A small network was trained on made-up records. Each row is its average activation on records with the value named, seen along a few directions.
Related values have similar rows: they may be neighbours, one step apart, or belong to one group.
In the rows, 500 means zero.
Random noise pushes rows far along 7 fixed directions. That doesn't count. These rows show it; they differ only by the noise:
464; 376; 431; 504; 372; 580; 546; 357; 769; 614; 776; 603; 680; 401; 399; 276; 513
357; 480; 364; 511; 524; 355; 506; 520; 506; 642; 352; 773; 437; 604; 448; 406; 468
565; 548; 401; 412; 327; 444; 670; 368; 506; 637; 569; 402; 734; 411; 416; 314; 742
468; 434; 476; 491; 407; 855; 468; 341; 722; 594; 693; 498; 751; 315; 459; 291; 510
542; 621; 728; 544; 357; 460; 487; 698; 578; 868; 538; 492; 242; 536; 725; 515; 547
704; 716; 579; 488; 483; 580; 523; 532; 267; 463; 355; 284; 709; 327; 497; 263; 735
470; 537; 511; 430; 390; 493; 635; 436; 572; 683; 539; 459; 493; 536; 550; 559; 616
561; 483; 599; 647; 492; 332; 514; 548; 651; 492; 664; 614; 450; 520; 421; 336; 523
643; 582; 951; 882; 598; 697; 350; 602; 809; 357; 742; 400; 333; 487; 513; 492; 510


Field LAN:
fitib: 407; 482; 486; 250; 405; 621; 659; 369; 507; 579; 516; 438; 597; 479; 563; 556; 540
dekog: 406; 518; 631; 679; 612; 606; 341; 539; 647; 392; 485; 655; 444; 494; 400; 375; 412
kigu: 590; 548; 444; 747; 546; 463; 357; 628; 392; 331; 443; 424; 489; 440; 465; 272; 516
gemi: 603; 352; 521; 492; 545; 448; 463; 523; 424; 96; 611; 454; 643; 510; 333; 436; 433
kitof: 425; 548; 421; 464; 513; 555; 423; 524; 438; 567; 364; 602; 620; 432; 414; 235; 467
kevu: 332; 567; 247; 764; 565; 553; 378; 477; 513; 607; 203; 521; 405; 613; 450; 465; 571
tad: 581; 555; 585; 586; 486; 569; 476; 517; 457; 438; 464; 209; 396; 497; 590; 572; 604
fup: 582; 459; 471; 614; 669; 382; 455; 500; 412; 263; 533; 594; 547; 505; 392; 655; 325
dun: 434; 573; 539; 707; 510; 687; 94; 663; 392; 532; 130; 480; 474; 545; 386; 370; 653
feb: 567; 504; 516; 499; 410; 351; 254; 840; 423; 923; 490; 665; 300; 432; 669; 361; 328
ritup: 583; 375; 329; 317; 461; 399; 582; 442; 364; 376; 580; 464; 541; 395; 593; 367; 445
zufa: 465; 384; 370; 482; 593; 426; 611; 287; 603; 300; 582; 492; 595; 597; 342; 886; 430
vud: 386; 470; 269; 308; 654; 371; 493; 502; 294; 528; 203; 664; 426; 661; 547; 899; 307
nozuk: 494; 669; 488; 568; 568; 567; 461; 498; 358; 481; 268; 490; 595; 419; 394; 383; 642
LAN is arranged as 4 separate groups.
Which other values are in the same group as feb? Give them in the order they are listed.
> fup, zufa, vud
Which other values are in the same group as dekog? Give them in the order they are listed.
> fitib, kitof, nozuk
Which other values are in the same group as dun? Give them in the order they are listed.
> gemi

Field MOK:
dor: 339; 552; 447; 348; 408; 317; 583; 623; 375; 786; 286; 673; 338; 644; 611; 537; 536
mugo: 529; 500; 495; 547; 590; 245; 688; 404; 658; 538; 607; 600; 373; 605; 495; 695; 444
mabi: 333; 333; 272; 678; 601; 888; 382; 247; 645; 265; 475; 558; 697; 467; 383; 452; 397
fepa: 496; 588; 563; 206; 503; 429; 655; 507; 275; 504; 377; 501; 412; 493; 628; 582; 518
nopa: 551; 478; 339; 369; 550; 601; 388; 492; 355; 445; 416; 566; 798; 312; 383; 349; 403
parad: 484; 300; 523; 326; 474; 226; 470; 699; 425; 539; 681; 824; 375; 547; 633; 521; 164
tubo: 454; 593; 601; 661; 539; 678; 303; 578; 580; 442; 456; 520; 586; 437; 344; 176; 561
zago: 454; 450; 400; 223; 528; 652; 452; 545; 310; 437; 401; 536; 583; 463; 613; 658; 329
tago: 403; 379; 469; 432; 364; 648; 544; 404; 848; 704; 813; 656; 596; 401; 424; 257; 494
kotok: 409; 538; 466; 562; 365; 800; 367; 488; 506; 749; 332; 316; 474; 475; 625; 529; 571
das: 361; 308; 317; 453; 307; 302; 696; 324; 660; 575; 649; 445; 462; 647; 481; 700; 553
fevep: 567; 435; 505; 553; 519; 539; 461; 350; 570; 387; 662; 470; 780; 365; 317; 438; 547
zemek: 513; 438; 227; 421; 220; 414; 677; 336; 580; 763; 604; 350; 650; 499; 465; 353; 763
kufem: 500; 517; 392; 343; 605; 436; 625; 481; 375; 531; 432; 550; 402; 501; 605; 592; 373
MOK is arranged as 4 separate groups.
Which other values are in the same group as mabi? Give them in the order they are listed.
> kotok, das, zemek
Which other values are in the same group as zago? Give them in the order they are listed.
> nopa, parad, fevep
Which other values are in the same group as tubo? Give them in the order they are listed.
> dor, fepa, tago
